A small network was shown many inputs. Here are its activations along a few directions, one row for each input.
Each table varies a few parts of the input and shows all the possible inputs, shuffled.
A made-up example of a description, with smaller parts first: line(4) and (point or ring(9) or (values(3) and ring(5))).
Shared parts are said once, and a part with two or three values counts as separate values.

Other details of the inputs shift rows strongly along two fixed directions, in all tables alike. That doesn't count.

Table:
x1: -.09,.11,.44,-.35,.10,-.41,-.38,.02,-.16,-.04,.69,.34,.17
x2: -.38,-.11,.00,.08,-.01,-.05,.19,.00,-.07,-.05,.11,.36,.25
x3: -.39,.20,.46,-.01,-.22,.14,.29,-.23,-.03,-.15,.22,.07,-.05
x4: .42,-.01,-.17,-.08,-.03,-.04,-.23,.06,.05,.16,-.07,-.20,-.26
x5: .20,-.13,-.23,.12,.19,.16,-.11,-.03,.03,-.07,-.24,-.03,-.14
x6: -.40,-.30,.03,.09,-.31,.15,.52,.24,-.10,.02,-.24,.08,.14
x7: .66,.10,-.26,-.11,.58,-.20,-.47,-.30,.21,.06,-.02,-.34,.03
x8: -.21,.00,-.34,.33,-.18,.21,.24,.12,.15,.02,-.31,-.15,.10
x9: .22,.13,-.30,.07,-.03,.00,-.16,.01,.01,.11,-.05,-.02,.02
x10: -.27,.04,-.04,.01,.06,.04,-.06,.08,.03,-.10,.11,-.03,.04
x11: -.11,.02,.23,-.25,.45,-.45,-.19,-.26,-.14,-.04,.39,.38,.32
x12: .72,-.30,-.36,.14,.19,.19,-.15,-.06,.20,.12,-.49,-.36,-.40
x13: .13,-.06,.03,.08,.09,.02,-.17,.08,.13,-.03,-.04,-.20,-.04
x14: .76,-.20,-.29,.24,.27,.23,-.19,.00,.20,.03,-.52,-.31,-.31
x15: -.26,.31,.24,.15,-.52,.26,.44,-.02,-.06,.00,-.15,.08,-.21
x16: -.33,.15,-.26,.21,-.40,.24,.22,.33,.00,.09,-.36,.04,-.09
x17: -.41,-.14,.19,-.10,-.18,-.10,.23,.16,-.14,-.06,.20,-.04,.22
x18: -.53,.25,-.14,.10,-.43,.08,.47,.32,.00,.06,-.39,.20,.27
x19: .07,.00,.23,-.39,.08,-.37,-.26,-.03,-.25,.08,.58,.09,.14
x20: .12,.07,.26,.05,.01,.24,.22,-.32,-.01,-.12,-.05,.07,-.24
x21: .09,-.12,.29,-.39,.30,-.37,-.45,-.16,-.05,-.10,.64,-.03,.05
Description of these inputs: values(3) and (point or line(6)).
Q: Changing only the values(3) part turns x5 into x16. The same change can be made to x2. Which row results?
A: x9

Table:
x22: .44,.24,.06,-.04,.34,.01,-.28,-.48,.05,-.03,.15,.04,-.13
x23: -.57,-.03,.01,.09,-.26,.04,.28,.25,-.17,-.06,-.04,.37,.22
x24: .09,-.05,.24,-.02,.34,-.01,-.16,-.37,.04,-.13,.25,.13,.01
x25: -.27,.07,.16,.06,-.37,.29,.31,.04,-.05,-.03,-.12,.12,-.22
x26: .03,.18,.12,-.27,.29,-.32,-.38,-.09,-.15,.02,.39,.22,.15
x27: .18,.16,-.31,.02,-.16,.00,-.08,.11,.06,.18,-.16,-.16,-.03
x28: .01,.10,.26,-.05,-.22,.16,.30,-.12,-.10,-.01,-.07,.03,-.19
x29: .15,-.33,-.19,.12,.23,.03,.01,.08,.13,.03,-.27,-.06,.09
x30: -.09,-.05,-.32,.17,.04,.02,.18,.12,.16,.02,-.39,-.14,.12
x31: .33,-.29,-.50,.27,.19,.16,.07,.15,.22,.04,-.55,-.33,-.04
x32: .51,.24,-.11,-.20,.08,-.20,-.54,-.01,.04,.22,.23,-.24,-.11
x33: .27,.22,-.23,.35,-.02,.41,.20,-.21,.21,.02,-.48,-.26,-.23
x34: .13,.06,.06,.09,-.20,.23,.06,-.11,.09,-.04,-.18,-.23,-.31
x35: .35,-.21,-.12,-.18,.54,-.29,-.43,-.19,-.04,-.03,.22,.03,.03
x36: .17,-.01,-.52,.23,-.32,.29,.18,.27,.10,.20,-.50,-.22,-.15
x37: .33,-.03,.19,-.32,.29,-.41,-.63,-.03,-.06,.06,.56,.04,.04
x38: -.05,-.12,.22,.07,-.21,.29,.43,-.02,-.08,-.10,-.20,.10,-.25
x39: .70,.26,.13,-.23,.24,-.04,-.46,-.43,.03,.02,.21,-.16,-.38
x40: .47,-.16,.31,-.24,.32,-.07,-.25,-.39,-.06,-.10,.35,-.24,-.23
x41: -.34,.06,.01,-.01,-.43,-.01,.13,.39,-.10,.08,.02,.20,.03
x42: -.65,-.06,.16,-.05,-.09,-.19,.32,.15,-.09,-.03,.14,.39,.48
x43: -.15,-.21,.26,-.29,.34,-.46,-.26,-.14,-.20,-.03,.56,.51,.35
x44: .31,-.04,-.12,-.13,.37,-.30,-.36,-.17,-.03,.07,.13,.10,.17
x45: -.37,.07,-.03,.04,-.47,.02,.17,.43,-.02,.05,-.03,-.02,.07
x46: -.73,-.01,.09,-.10,-.36,-.18,.20,.32,-.12,-.04,.32,.18,.33
x47: -.44,.16,-.07,.12,-.23,.00,.18,.23,-.05,.07,-.11,.06,.25
x48: .15,.03,-.15,.29,.06,.30,.14,-.18,.22,-.09,-.34,-.24,-.18
x49: .18,-.12,.06,-.10,.41,-.25,-.45,-.03,-.10,-.07,.36,.05,.10
x50: .04,.06,.01,.19,.00,.27,.15,-.24,.06,-.06,-.19,.14,-.13
x51: .34,-.22,-.15,-.13,.59,-.30,-.45,-.16,.06,-.06,.21,-.18,.09
x52: -.41,.16,-.09,.05,-.45,.00,.28,.26,-.05,.12,-.05,-.02,.19
x53: .47,-.35,-.61,.36,.24,.31,.05,.17,.30,.00,-.79,-.44,-.17
x54: -.61,-.03,-.06,.08,-.15,-.11,.34,.21,-.04,-.01,-.16,.26,.27
x55: -.23,.27,-.06,.00,-.47,.04,.13,.35,-.04,.16,-.09,.04,.00
x56: -.70,.11,.56,-.10,-.45,.10,.63,.03,-.18,-.14,.20,.24,.12
x57: -.05,-.03,.56,-.29,.15,-.14,-.30,-.27,-.11,-.17,.60,.14,-.10
x58: .49,-.26,-.06,.25,-.01,.46,.26,-.06,.15,-.02,-.52,-.42,-.42
x59: -.76,-.01,.17,-.05,-.15,-.16,.24,.26,-.12,-.19,.23,.30,.43
x60: -.21,-.12,.19,-.26,.11,-.39,-.31,.04,-.16,.00,.62,.15,.19
x61: .49,.26,-.14,.20,-.17,.45,.09,-.15,.23,.08,-.50,-.45,-.45
Q: Changing only one part turns x42 into x29. The same change can be made to x47. Which row results?
A: x49
Q: What is each input in this table made of?
A: ring(5) and (values(3) or line(5))
Q: Which other rows does x33 become when the ring(5) part takes its other values? List them by row number.
A: x22, x24, x48, x50
Q: Which other rows agree with x36 in the ring(5) part? List them by row number.
A: x23, x25, x35, x38, x41, x43, x50
Q: Which other rows does x27 become when the line(5) part takes its other values? List them by row number.
A: x26, x44, x54, x55

Table:
x62: .78,.13,-.28,-.12,.14,.02,-.31,-.06,.09,.29,-.33,-.29,-.29
x63: .11,.16,.16,-.14,.01,-.02,-.21,-.23,.08,-.02,.37,-.47,-.15
x64: -.08,-.13,-.16,.20,-.49,.23,.34,.29,-.08,.12,-.35,.04,-.09
x65: .38,-.17,.01,-.23,.41,-.39,-.33,-.07,-.03,.05,.27,-.07,.25
x66: -.14,.12,.27,-.38,.00,-.40,-.24,-.09,-.32,.08,.62,.43,.14
x67: .18,-.10,-.19,.19,-.41,.28,.33,.37,.07,.15,-.61,-.16,-.15
x68: .71,-.15,-.52,.21,.50,.17,-.45,-.15,.22,.07,-.36,-.38,-.20
x69: .01,.08,.12,.21,-.02,.28,.19,-.06,.16,-.14,-.33,-.10,-.13
x70: .16,.01,-.49,.11,.01,.08,.09,.06,.01,.15,-.36,-.16,.08
x71: -.52,.05,.27,.08,-.27,.09,.17,.32,-.01,-.08,-.06,.32,.03
x72: -.45,-.30,-.14,.14,-.08,.03,.27,.21,-.06,-.09,-.11,.10,.13
x73: .35,.15,-.23,.03,.06,.05,-.35,-.12,.04,.09,-.01,.04,-.21
x74: -.29,-.30,-.19,.22,-.12,.11,.35,.35,.14,-.05,-.46,-.12,.06
x75: -.08,-.01,.15,-.13,.41,-.30,-.35,-.03,.02,-.16,.34,.16,.28
x76: -.26,-.17,.30,-.33,.31,-.56,-.23,-.11,-.31,-.01,.80,.38,.44
x77: -.17,.11,-.34,.25,-.11,.11,.16,.20,.20,.00,-.48,-.07,.14
x78: .36,-.19,.00,-.06,.10,.01,-.17,.14,.05,-.02,-.07,-.08,-.27
x79: .32,-.24,-.15,.01,.06,.11,-.19,.04,-.06,-.01,-.05,-.06,-.29
x80: .08,-.20,.05,.09,.09,.20,.15,-.18,-.01,-.10,-.02,-.08,-.23
x81: .48,.05,-.28,-.13,.35,-.23,-.25,-.05,.08,.18,-.11,-.20,.09
x82: .00,-.09,.12,.07,-.16,.12,.29,-.13,-.13,-.02,-.01,.01,.00
x83: -.69,.05,.04,.01,-.33,-.14,.16,.34,.00,-.09,.25,-.16,.33
x84: .28,.20,.34,-.39,.35,-.30,-.23,-.42,-.14,.03,.37,.02,.03
x85: -.13,-.16,.40,-.15,.07,-.01,.12,-.15,.02,-.20,.19,.06,-.02
x86: -.20,.02,.11,.19,-.06,.31,.19,-.14,.04,-.11,-.08,.07,-.08
x87: -.41,.22,.01,.09,-.38,.10,.23,.26,.10,.03,-.18,.28,.01
x88: -.76,.08,-.12,.16,-.28,.02,.31,.17,-.03,-.05,-.04,.33,.34
x89: .28,.02,-.14,.14,.06,.17,-.27,.02,.00,-.01,-.10,.01,-.25
x90: .25,-.05,.31,-.15,.10,-.11,.04,-.25,-.02,.02,.15,-.05,.02
x91: .30,.19,-.15,.11,.13,.21,-.08,-.35,.12,.01,-.03,-.07,-.14
x92: -.31,.17,.14,-.08,-.35,-.06,-.07,.28,-.06,.01,.31,-.20,-.06
x93: -.33,.18,.17,-.03,-.21,.02,.39,-.11,-.20,-.01,.11,.22,.10
x94: -.22,.28,.41,-.19,.10,-.19,-.08,-.34,-.01,-.12,.39,.24,.12
Q: What is each input in this table made of?
A: values(3) and (point or (values(2) and ring(5)))
Q: Changing only the values(3) part turns x82 into x64. The same change can be made to x69. Which row results?
A: x71
Q: Start at x76 and move only the ring(5) part, one step at a time. The first step leads to x70. Which rows follow, in order?
A: x88, x68, x72
Q: Which other rows does x67 become when the values(2) part takes its other values? List them by row number.
A: x64
Q: Which other rows does x91 become when the values(3) part takes its other values? List them by row number.
A: x73, x88
Q: Start at x94 and move only the ring(5) part, one step at a time. The first step leads to x69. Which rows follow, in order?
A: x85, x90, x84
